cols: Z G A L N J Q M Y C
[236 120 137  99 156 105 198 141 106 130] -> zuriv
[125 110 124 113 155 152 122 235 152 125] -> dalem
[141 128 126 126 130 235 136 123 123 137] -> duzun
[167 159 132 146  92 236 197 111  88 128] -> Tamo
common duzun Tamo: 	[128]
common Tamo duzun: 	[128]
start: [120 137]	zuriv, 2
start: [235 152]	dalem, 8
col: [110 128 159]	G
common Tamo zuriv: 	[236]
start: [128 126 126 130]	duzun, 2

cols: D X E V B T
[109 140 135 133 130 120] : lof
[129 147 131 137 131 116] : Lofed
[ 50 125 122 115  86 132] : Lebib
[126 126 141 156 117 130] : vubef
[108 140 138 129 135 116] : Ril
[ 54 100 127 156  85 138] : rusun
[106 141 137 132 121 115] : Giku
[133 129 140 156 110 154] : Savo
[ 94 131 137 125 135 126] : disep
[154 148 153 154 147 134] : rike
[ 93 139 134 132 129 122] : vene
[125 130 133 158 117 128] : dek
common dek Savo: 	[133]
common dek Lebib: 	[125]
common Lofed Savo: 	[129]
common rike Savo: 	[154]

cols: H U K P F
[146  73  43 113 144] : sinu
[156 130 113 107 127] : Fov
[100 122 221 127  76] : biku
[135  87  71 115 137] : Sud
[141 175 143 130 139] : tugo
[143 173 141 128 138] : nifef
[155 154 128 114 130] : nagu
[ 35 186 199 200 152] : sunes
[142 106  85 111 131] : vutar
[ 73 208 172 107 167] : goso
[154 121 106 107 127] : zuf
[ 68 147 214 161 108] : miben
col: [100 135]	H
common zuf vutar: 	[106]

cols: zigug Fubog mut das
[ 93 110 121 126] : rar
[107  68  65 119] : ruro
[206 215 108  43] : Mezom
[185 233  85  69] : Lat
start: [215 108  43]	Mezom, 2
start: [110 121 126]	rar, 2

cols: vutur Lek namor faz sov vom
[ 48 142 125 187 181 105]  vugez
[ 98  67 160 180 186 128]  ritiz
[ 96 112 130 144 211  90]  bak
[148 119 158 218 165 122]  Ketis
[134 117 160 158 200  96]  fon
[114 189 124 126  72 128]  pami
[ 78 148 121 155 157  93]  pir
[117 159  90 106 163  85]  lag
start: [200  96]	fon, 5
common fon Ketis: 	[158]
common ritiz fon: 	[160]
start: [148 121]	pir, 2
col: [125 160 130 158 160 124 121]	namor
col: [ 90 122]	vom

cols: feno lifir lolop gola zedi
[129 161 100  83  96] -> lup
[105 147  96  94 152] -> fiz
[147 105  79 115 129] -> Nar
[ 89 148 126 135  91] -> tobi
[ 99  94  49 121  55] -> fugi
[117 116 116 125 156] -> sapi
[152  95 168  65 102] -> megak
[141 149  51 121 117] -> dop
col: [ 83  94 115 135 121 125  65]	gola
common megak fiz: 	[152]
common fiz lup: 	[96]
common dop sapi: 	[117]
start: [ 96  94 152]	fiz, 3
col: [161 147 105]	lifir
start: [117 116]	sapi, 1

cols: tur Fedid far figo Rulid Peke budof
[201 139 215 156 128 113 117] -> Gasim
[184 156 149 114 185 104 131] -> Bimur
[101 116 157  49 104 149 131] -> Kedi
[201 139 215 156 131 113 156] -> keki
[101 132  64  49 104 149 131] -> Vur
col: [139 156]	Fedid
asked: [201 139 215 156 128 113 117]	Gasim
common Gasim Bimur: 	[156]
start: [157  49 104 149 131]	Kedi, 3

cols: Nivi likop Leta libol Tud Vosi delo fepot leme firad
[ 57 128 104 102 128 109 196 200 186 131] = rin
[196 103 200  52 102 128 107 131 128 206] = Tibu
[103 200 102 200 107 128  52 128 131  52] = mariv
col: [103 200]	likop
start: [103 200  52 102 128 107]	Tibu, 2
start: [200  52 102 128 107 131 128]	Tibu, 3
start: [104 102 128 109]	rin, 3
col: [128 128]	Vosi
start: [200 107 128]	mariv, 4

cols: dad serof tev Dok
[105 149 132  62]  furas
[ 52 115 174  78]  timo
[ 51 122 106  62]  Gudid
[127 210 136 152]  Lub
col: [ 51 127]	dad
col: [132 174]	tev
start: [115 174]	timo, 2
common furas Gudid: 	[62]
asked: [ 52 115 174  78]	timo
col: [132 174 106]	tev

cols: Som dibe mir Tes mit Tugig papop Sak
[159 104 105  87 124 143 161  68] = Davig
[104  90 130  89 114 186 155 112] = Mafo
[ 86  95 145 121  76 196 104 124] = Viz
[ 86  95 145 121 106 164 163 123] = Sed
[191  87 114  49 120  89 119  82] = leseb
[146 163 163 103 115  95  84 177] = Seto
[130  81 111  53 115 168 166  80] = gef
[104  90 130  89 114 186 155 132] = mer
[120 164 199 129  90 106  27  86] = vov
start: [161  68]	Davig, 7
col: [ 89 121 121  49 103]	Tes
start: [120  89 119  82]	leseb, 5
common Viz Mafo: 	[104]
common mer Davig: 	[104]
common mer Viz: 	[104]

cols: fotor let rivu gilad Sedub lov
[ 73  93 150  44 143 177] -> tevov
[177  76 132 167 167 102] -> lepi
[108 182 156 214 100 141] -> Kotor
[ 38 180  77 110  94 154] -> luk
[ 85 122 199 176 183 156] -> gereb
[108  58 135  76 191  93] -> tatad
[123 208  70 103 135  76] -> sodir
start: [ 70 103]	sodir, 3
common tatad tevov: 	[93]
common tatad Kotor: 	[108]
common tatad lepi: 	[76]
col: [100  94]	Sedub

cols: raguf tam tof fidi
[174  26 123 158] : doti
[166  25 119 123] : zifo
[159  26 124 119] : fal
[152  21 159 136] : kol
[182  26 172 115] : tuziv
common fal kol: 	[159]
col: [124 159 172]	tof
common zifo doti: 	[123]
common fal zifo: 	[119]
col: [25 26 21 26]	tam

cols: bina ser rer sazi
[175 169 123 108] = zag
[ 50 127 132 158] = daga
[112  76 111 144] = komob
[ 94 154  76 133] = Gilu
[131  76 145 156] = tubov
[168  49 127 158] = sok
[108 126  77 180] = vipod
col: [ 94 131 168 108]	bina
start: [ 76 111 144]	komob, 2
start: [ 49 127]	sok, 2
common zag vipod: 	[108]
start: [127 158]	sok, 3
col: [169 127]	ser
common komob Gilu: 	[76]

cols: zom zef ziv mifu dufa zuv Marib Siroz fega
[136 126 169 156 162 122 181 110  89] -> nemi
[130 137 174 147 170  73 167  73 156] -> bimev
[131 133 177 149 171 151  74  83  86] -> veka
[139  73 164 159 163 195 181 117  87] -> topam
[141 115 153 162 152 151 185 140  94] -> Ruval
[135 128 173 155 165  74 180  97  90] -> zal
[133 131 174 152 165  41 172  92  87] -> Nofi
[139 118 156 162 158 147 179 133  93] -> mar
[140 120 163 161 160 118 184 124  89] -> lito
common Ruval veka: 	[151]
common bimev topam: 	[73]

cols: rigo bepu sovu bamuv
[136 105  91 138] : resas
[140 105  79 128] : dolus
[134 112  89 118] : lus
[141  49 104 223] : muma
[134  59  79 223] : nad
[137 119  84 113] : Relo
[ 89 134  91 168] : Ged
col: [136 140 134]	rigo
common dolus nad: 	[79]
start: [134 112  89]	lus, 1
common resas Ged: 	[91]
common nad muma: 	[223]

